a = 3532  5619  4346  8228  6734  3003  7092  6553  7543  6836  3767  7933  6816  3903
The largest entry?
Answer: 8228
The entry just right of 3532?
Answer: 5619
The entry just right of 6553?
Answer: 7543

[[-0.4, -6.5, 1.7, 2.7, -4.4, 11.2, 0.0, -5.0, -2.2],
 [0.5, 2.4, -3.7, -3.6, 6.5, -11.5, -2.3, 1.5, -1.4],
 [0.7, 3.3, -1.0, -1.3, 0.5, -1.0, 0.4, 3.1, 1.5],
 [0.8, 0.0, -0.5, 0.4, -0.3, 2.2, -0.7, 0.3, 0.4],
 [45.6, 39.4, -3.8, 47.8, -30.4, -30.5, -36.7, 7.9, 22.1],
 [-2.0, -5.0, 3.1, 3.2, -4.6, 7.3, 1.2, -3.4, -0.1],
 [-7.7, -5.7, 4.0, -0.3, 1.4, -12.6, 2.8, -4.8, -2.2]]
Indices start at 0.
The bottom-right entry is -2.2
The entry in row 0 and column 2 is 1.7
The entry directly above the largest entry: 0.4
Which number is the entry in the top-left corner? -0.4
The entry directly above 2.4: -6.5
Which number is the entry directly below 3.3? 0.0
The entry just right of 2.2 -> -0.7
Which number is the entry just left of -1.4? 1.5
Which number is the bottom-left entry? -7.7
The entry just left of 1.2 is 7.3
The entry in row 2 and column 1 -> 3.3
The entry just right of the smallest entry: 7.9
Which number is the entry directly below 45.6? -2.0
The entry in the top-right corner -> -2.2
Which number is the entry in row 1 and column 0? 0.5
Which number is the entry just right of 1.4? -12.6
Which number is the entry just left of the largest entry? -3.8
The entry directly below the centre entry -> -30.4
Which number is the top entry of the column that holds the largest entry? 2.7
Which number is the smallest entry? -36.7
The entry just left of 1.4: -0.3
The top entry of the column that holds the smallest entry -> 0.0
Which number is the entry at row 2, column 0? 0.7
Which number is the centre entry? -0.3
The entry in row 2 and column 2: -1.0
Which number is the entry directly above the centre entry? 0.5
The entry at row 1, column 2 is -3.7

Questions about the row below.
1) Which number is the 3rd largest entry?
2) Which number is the entry just left of 18?
3) Which number is the third entry from the left?
[17 24 14  8 18 79 17  4]
1) 18
2) 8
3) 14

Read these off the row that follows.
1) What is the 4th-last entry?
2) What is the entry just right of the largest entry?
3) What is the third entry from the right?
4) What is the last entry?
[87 32 26 18 26 21 37 88 19 18 84 78 23]
1) 18
2) 19
3) 84
4) 23

M = [-21.4  32.4 -47.7 -47.8 -54.7  51.1  23.4 -19.5  23.0 -39.2 -55.4  48.6]
The entry just right of -21.4: 32.4
The entry just right of 23.0 is -39.2
What is the entry just left of the largest entry? -54.7

A = -15.6,56.0,4.1,2.3,29.0
The median entry?
A: 4.1
The entry just left of 29.0 -> 2.3

grid =
[[ 48.0  47.6  45.1  47.1  39.5  47.5  48.0  45.7  46.8  45.5  49.3  46.4
   48.1  45.1  49.3  44.9]
 [  1.7  47.4  10.3  25.6 -16.6   6.9   3.6   2.0  48.4   7.8  49.6  38.8
    1.3   8.1  49.4  -5.4]
 [ -9.3  47.4  -2.2   8.7 -25.7 -19.0  -8.5 -19.6  26.1 -23.6  46.5   8.5
  -11.4 -11.8  49.1 -19.3]
 [-41.5  38.6 -37.3 -26.3 -44.8 -45.1 -40.6 -45.0  -2.6 -42.9  27.7 -24.6
  -42.0 -39.4  34.3 -45.3]
 [-38.7  48.3 -28.8 -14.7 -46.6 -43.2 -37.9 -44.1  43.8 -37.5  47.8   1.9
  -39.4 -32.0  46.2 -45.6]
 [ 36.4  -6.3  33.6  26.6  40.6  42.2  36.7  42.3  28.0  41.4   6.1  28.2
   36.9  37.6   8.7  41.4]
 [-43.9  40.9 -34.9 -26.2 -44.3 -42.0 -43.2 -42.9  43.1 -36.0  35.0 -10.4
  -44.0 -33.9  39.4 -44.0]
 [-30.7 -48.1 -30.1 -34.5  -4.7 -14.0 -29.7 -11.9 -27.8  -5.0 -48.8 -27.9
  -28.8 -21.6 -49.7 -13.7]
 [ 45.4 -21.3  42.0  34.1  46.3  42.7  45.3  44.4 -12.8  41.4 -14.1  25.0
   46.1  40.1 -20.9  46.2]
 [-41.3  35.9 -39.4 -26.4 -44.1 -42.9 -40.1 -43.9  23.6 -38.5  30.4 -19.3
  -41.5 -36.6  39.1 -44.5]
 [ 41.5 -44.2  35.0  23.2  44.0  42.2  40.1  41.7 -36.3  37.9 -41.1  13.8
   41.6  35.5 -43.0  44.1]
 [ 27.6 -49.8   9.8  -3.8  37.5  19.9  25.0  23.1 -49.2  13.4 -48.6 -23.9
   27.1  12.0 -49.5  32.3]]
Find the entry just left of 36.9.
Answer: 28.2
The entry just left of -19.0 -> -25.7
The entry just right of 1.3 -> 8.1
The entry just right of -49.5: 32.3
The minimum: -49.8
The entry just right of the largest entry: 38.8
The entry just right of 45.5 is 49.3
Find the entry just left of 44.0.
Answer: 23.2
The entry just left of 38.8: 49.6
The entry just left of -36.3 -> 41.7
Find the entry just left of 46.1.
Answer: 25.0
The entry just right of -30.1 -> -34.5
The entry just left of 41.6: 13.8
Find the entry just right of the smallest entry.
Answer: 9.8
Find the entry just right of -16.6.
Answer: 6.9

x =
[[ -1.9  12.7   5.0  10.8   7.5 -15.3  19.8  -2.5 -12.3   1.6   9.9 -19.0]
 [ -8.0   9.2   6.6   4.9  14.3 -13.6  13.7  -2.1  -1.7   4.2   4.6  -9.4]
 [ -0.2   5.8   5.9  14.1   9.0 -14.1  21.2  -3.2  -3.5  10.5  10.3 -12.7]
 [  9.0  12.9  -3.7   2.8   2.5 -12.2  14.4   4.4  -2.3   0.3   8.7  -3.2]
 [  6.3  11.6  -4.1   2.0   0.4 -14.4  14.1  10.7  -5.7  -1.2   8.9  -1.6]
 [ -1.7   3.4   4.7   7.1   7.6 -10.9  12.9   4.9   0.7   8.5   6.2  -0.7]
 [ -1.8  14.4  -3.7  -0.5  10.3 -22.6  18.2   5.0  -2.3  -0.8   7.8  -6.0]
 [ -1.7  10.6   1.2   0.5   8.6  -7.9  10.0   4.0  -0.5  -1.4   5.4  -4.3]
 [ -7.1   9.5   7.4   1.1  12.6 -15.9  12.8   5.6  -2.6   0.0   5.1
  -14.9]]
Which number is the entry just right of 8.7? -3.2
Which number is the entry just right of 0.5? 8.6
The entry just left of 10.5: -3.5
The entry just right of 18.2 -> 5.0
The entry just left of -2.1 -> 13.7
The entry just left of the smallest entry is 10.3
Which number is the entry just right of the largest entry? -3.2
The entry just right of 5.4: -4.3
Which number is the entry just left of 0.5? 1.2
Which number is the smallest entry? -22.6

Questions about the matrix below. Indices start at 0.
1) Which number is the entry in row 2 and column 0?
2) Which number is the entry in row 1 and column 0?
3) Which number is the entry at row 0, column 0?
4) Which number is the entry just right of the largest entry?
5) Which number is the top-right entry?
6) Which number is the entry in the bottom-left corner?
7) Which number is the entry at row 0, column 2?
[[39 54 32 35 41 41 32 35 44 43 43 40 46 42 38 39]
 [44  1 40 40 40 39 44 42 41 41 48 49 45 41 41 43]
 [41 46 37 40 40 46 44 37 39 39 39 36 41 36 38 44]
 [38 51 40 39 42 37 47 33 42 43 41 37 35 42 42 40]
 [39 67 42 38 41 40 42 37 39 38 40 38 41 41 42 43]
 [46 34 43 43 39 37 41 37 39 41 32 38 32 39 38 42]
 [37 32 42 39 39 39 40 34 37 42 44 43 41 39 39 37]
 [39 26 44 35 42 38 43 44 43 39 39 32 41 39 39 44]
 [45 26 44 42 41 41 37 46 38 39 42 41 36 43 39 46]
 [43 81 42 40 42 39 36 41 40 41 47 35 38 39 42 39]
 [37 44 31 42 38 38 47 40 42 40 40 36 39 40 38 43]]
1) 41
2) 44
3) 39
4) 42
5) 39
6) 37
7) 32
